Each row below holds a small network's activations on one input, seen along a few directions.
In each table, some parts of the input vary, and every possible input appears once, in random order.
Descriptions start from the smaller parts, as in this example, which fits no table here: one of 5 places around a ring, together with either a single point or one of 11 places around a ring or (one of 3 separate values, together with one of 6 places along a line).
Shared parts are said once, and a part with two or three values counts as separate values.
In the rows, 128 means zero.

Other details of the inputs shift rows strongly along three fixed directions, in all tables alike. That doesn't count.

A family of inputs:
R1: [126 130 180 218 133 116 127 190  83 139  79  97]
R2: [102 120 134 197 114 132 124 224  86 141  85 104]
R3: [137 138 175 123 228 114 117 137 109 172 131 165]
R4: [124 121  96 103 101 112 104 113 100 140 154 155]
R5: [122 139 120 188 129 107 154 151  80 204  90  78]
R6: [111 133 122  85 132  86 158  50 159  75 199 108]
R7: [154 118 103 108 134  99 127  67 200  80 136 148]
R8: [ 89 118 108 108 111  88  91 108  88 239 111 138]
R9: [ 74 126  61 112  36 198 158 125 177  87 156 112]
R10: [130 143  71 134  26 172 142 118 156  53 155  99]
R11: [131 145 207  73 186 139 135 134 152 113 123 182]
R12: [178 117 159 183 153 139 155 167 120  92 101  85]
R13: [161 129  99  95 120 119  96 102 102 160 144 155]
R14: [113 106 130 160  78 131 144 156  62 197  73 123]
R15: [158 164 169 111 159 166 138 142 172  63 136 139]
R16: [ 97 106  91 170  75 184 205 112 185  84 141  78]
R17: [129 136  77 128  72 137 107 138 105 149 129 127]
R18: [ 85 144 102  86  89  83 128  92 105 115 164 113]
R19: [163 127 168 132 147 142 141 120 143  59 139 148]
R20: [139 111 181  76 178  93 112 127 125 151 118 184]
R21: [141 127 119 178  83 118 135 154  67 168  91  90]
R22: [111 125 127 199  86 135 124 150 117 111 114  77]
R23: [106  87  72  99  89 119 131 107 130 148 139 115]
R24: [ 60 150  58  91  39 140 125 107 163  61 189 104]
R25: [179 143 174 164 208 160 157 137 158 102 115 121]
R26: [150 133 219 143 183 152 183 150 142  84  97 137]
R27: [190 142 199 173 184 148 129 140 151  86 101 112]
R28: [110 152 129 171 116 190 148 191 159  55 118 121]
R29: [100 143  86 144 100 116 115 151  89 222 111 111]
R30: [152 121 218 126 178  98 138 121 118 140  99 150]
R31: [160 130 111  67 154 103  96  97 150 110 160 157]
R32: [176 143 196 133 183  93 112 117 113 137 111 125]
R33: [178 132 116  75 132 110 113  62 132 116 160 154]
R34: [ 87 107 101 177 111 157 164 159 117 192  98 103]
R35: [119 124  67  96  78 105 103 114 128 134 153 114]
R36: [120 127 167 154 138 179 180 164 173  95 118 137]
R37: [133 134 186  75 203 118 123 118 108 179 107 186]
R38: [101 135 102 105 141  96 125  91 120 156 158 124]
R39: [132 105 155 196 142 177 151 221 135 119  69 130]
R40: [127 133 115 211 143 143 156 176  92 189  74  73]
R41: [124 103  98 180 120 159 135 182 127  87 123  96]
R42: [144 107 136  70 152  64 129  78 133  78 178 130]
R43: [126  97 126  87 132  90 134  97 114 154 126 139]
R44: [103 104  95 182 104  98 120 178  62 172  94  84]
R45: [108 130 150  75 119 105  97  96 144 153 135 166]
R46: [135 146 174  65 190  83 116  84 120 120 150 168]
R47: [135 118 171  81 189 102  82  99 121 196 125 188]
R48: [116 121 111 172 119 154 131 192 139  80 119 107]
R49: [186 117 129  76 200 105  92 102 136 127 151 159]
R50: [107 105  83  86 121 155 159  70 187 109 189 137]
R51: [191 122 139  94 167 125 141  82 178  40 170 117]
R52: [ 85 124 101 102 110 142 123 136 108 191 121 148]
R53: [ 96 141 120 101  96  72  83 138  60 199 120 156]
R54: [144 156 129 154 133 198 139 176 164  75 116 122]
R55: [ 67 124  89 115 113 112 120 135 101 245 117 146]
R56: [128 118 163 108 147  97 115 100 111 173 111 149]
R57: [153 145 129 167 153 190 151 158 179  84 125 118]
R58: [141 130 102 134  97  97 101 128  52 215  95 118]
R59: [164 147 148 150 166 198 144 158 164  73 126 127]
R60: [165 158 203 149 192 128 144 157 102 125  88 123]
R61: [153 111 105 117 154  86  87 131  74 207 107 124]
R62: [136 123 165 157  81 208 180 162 183  21 118 134]
R63: [127 144 173  80 152  93  87  92 164  82 163 162]
R64: [161 133 119 112 175  64  97  81 175  90 131 154]
R65: [ 70 143  57  92  96 103 116  94 142 144 181 123]
R66: [ 83 140  81 145  87 170 131 163 123 113 139 109]
R67: [153 137 148 211 138 160 110 184 106 162  68  89]
R68: [128 108 128  96 175  60  85 125  73 189 124 146]
R69: [136 103 152 174  83 150 179 151 104 114  97 110]
R70: [ 97 134  85 106  88  90  80  81 132 130 171 111]
R71: [ 97 137 100 107  98  83  82 142  66 198 128 157]
R72: [111 130 105  86 133  98 152  50 162  85 194 113]
R73: [126 129  61 164 111 180 144 133 153 128 145  92]
R74: [174 151 200 133 174 142 103 145 161  93 117 145]
R75: [117 102  74  88  51 150 151  64 155  93 171 128]
R76: [155 129 181 122 142 170 152 141 163  72 118 174]
R77: [134 151 196 117 197  96  70 146 118 151 117 173]
R78: [ 73 117  72 127  39 150 113 126 145 151 139 112]
R79: [142 141 193 121 208 103  70 136 109 158 123 171]
R80: [109  88  62 106  74 160 145 107 169  87 165 107]
R81: [ 87 113 113 136 101 115 177 105 116 173 128 104]
R82: [144 152 127  76 162 113 102  90 122 154 144 145]
R83: [118 128  38 146  40 183 114  99 178  80 173  72]
R84: [131 111 117  85 112 131 124 102 112 159 138 174]
R85: [172 138  79 113 132  96 105  57 194  84 143 126]
R86: [ 88 126 113  88 106 116 140  95 104 175 124 135]
R87: [105 140  80 163  81 140 127 160  80 185  93  82]
R88: [178 149 189 118 188 135  90 130 161 108 121 158]
R89: [115  90 132 170 102 116 162 174  85 159  88 102]
R90: [ 75 141  92 111 104  98 123 120 120 154 160 125]
R91: [131 145 159 185 149 182 161 183 138  68 108 117]
R92: [143 125 178 215 127 137 165 194  82 110  76 111]
R93: [162 123 160 119 131 136 155  90 164  17 165 137]
Each input here is: one of 3 separate values, together with either a single point or (one of 5 separate values, together with one of 6 places along a line).
The inputs of R73 and R50 match in every part but the choice among 3 separate values. If R61 is changed in the same way as R73 into R50, which row does it become?
> R23
The inputs of R34 and R38 match in every part but the choice among 3 separate values. If R80 is changed in the same way as R34 into R38, which row does it become?
> R41
The inputs of R85 and R64 match in every part but the choice among 3 separate values. If R58 is changed in the same way as R85 into R64, which row does it become?
> R93
Which other rows does R48 become when the choice among 3 separate values takes its other values? List them by row number.
> R31, R39
Which other rows does R66 become when the choice among 3 separate values takes its other values? List them by row number.
> R52, R59
Which other rows does R20 become when the choice among 5 separate values takes its other values? List them by row number.
> R11, R36, R45, R62
Which other rows does R32 become when the place on the line of 6 takes its other values? List them by row number.
> R27, R67, R74, R83, R88

A family of inputs:
R94: [130 124 105  73 125  96  92 101 104 191 133 162]
R95: [151 121 135  58 172  64 102  61 108 187 147 159]
R96: [122 116  76 127  89 132 124 113 123 155 129 113]
R97: [162 149 210 170 186 151 128 181 130  98  91 143]
R98: [113 137 126 156 128 125  98 183  84 184  94 133]
R99: [129 136  97  87 144 102  98  87 139 149 156 136]
R100: [129 130 116 152 148 115 118 137 110 169 113 109]
R101: [136 123 222 158 190 190 184 187 148 107  84 164]
R102: [143 139 153  95 191  68 106  91 111 165 137 147]
R103: [127 128 103 108  72 145 134  99 153  78 156 120]
R104: [132 116  97 124  92 131 157  82 157  80 159  99]
R105: [ 73 132 109  91 102 159 159 107 181  90 170 139]
R106: [ 97 132  82 184  94 143 102 197  81 209  83 103]
R107: [125 117 114 182  82 152 165 152 120  99 114  83]
R108: [167 135 205 102 199 115 129 110 173  34 153 159]
R109: [121 112 112 146  73 143 148 129 143  70 139 105]
R110: [122 135 143 162 141 110 126 157  91 153 105 107]
R111: [125 123 100 129  75 163 134 131 148  85 140 123]
The inputs of R108 and R109 match in every part but one. If R98 is changed in the same way as R108 into R109, which row does it become?
> R111
Describe the family of inputs behind these rows.
> one of 2 separate values, together with either a single point or one of 8 places around a ring
Which other rows does R110 become when the choice among 2 separate values takes its other values? List them by row number.
> R107
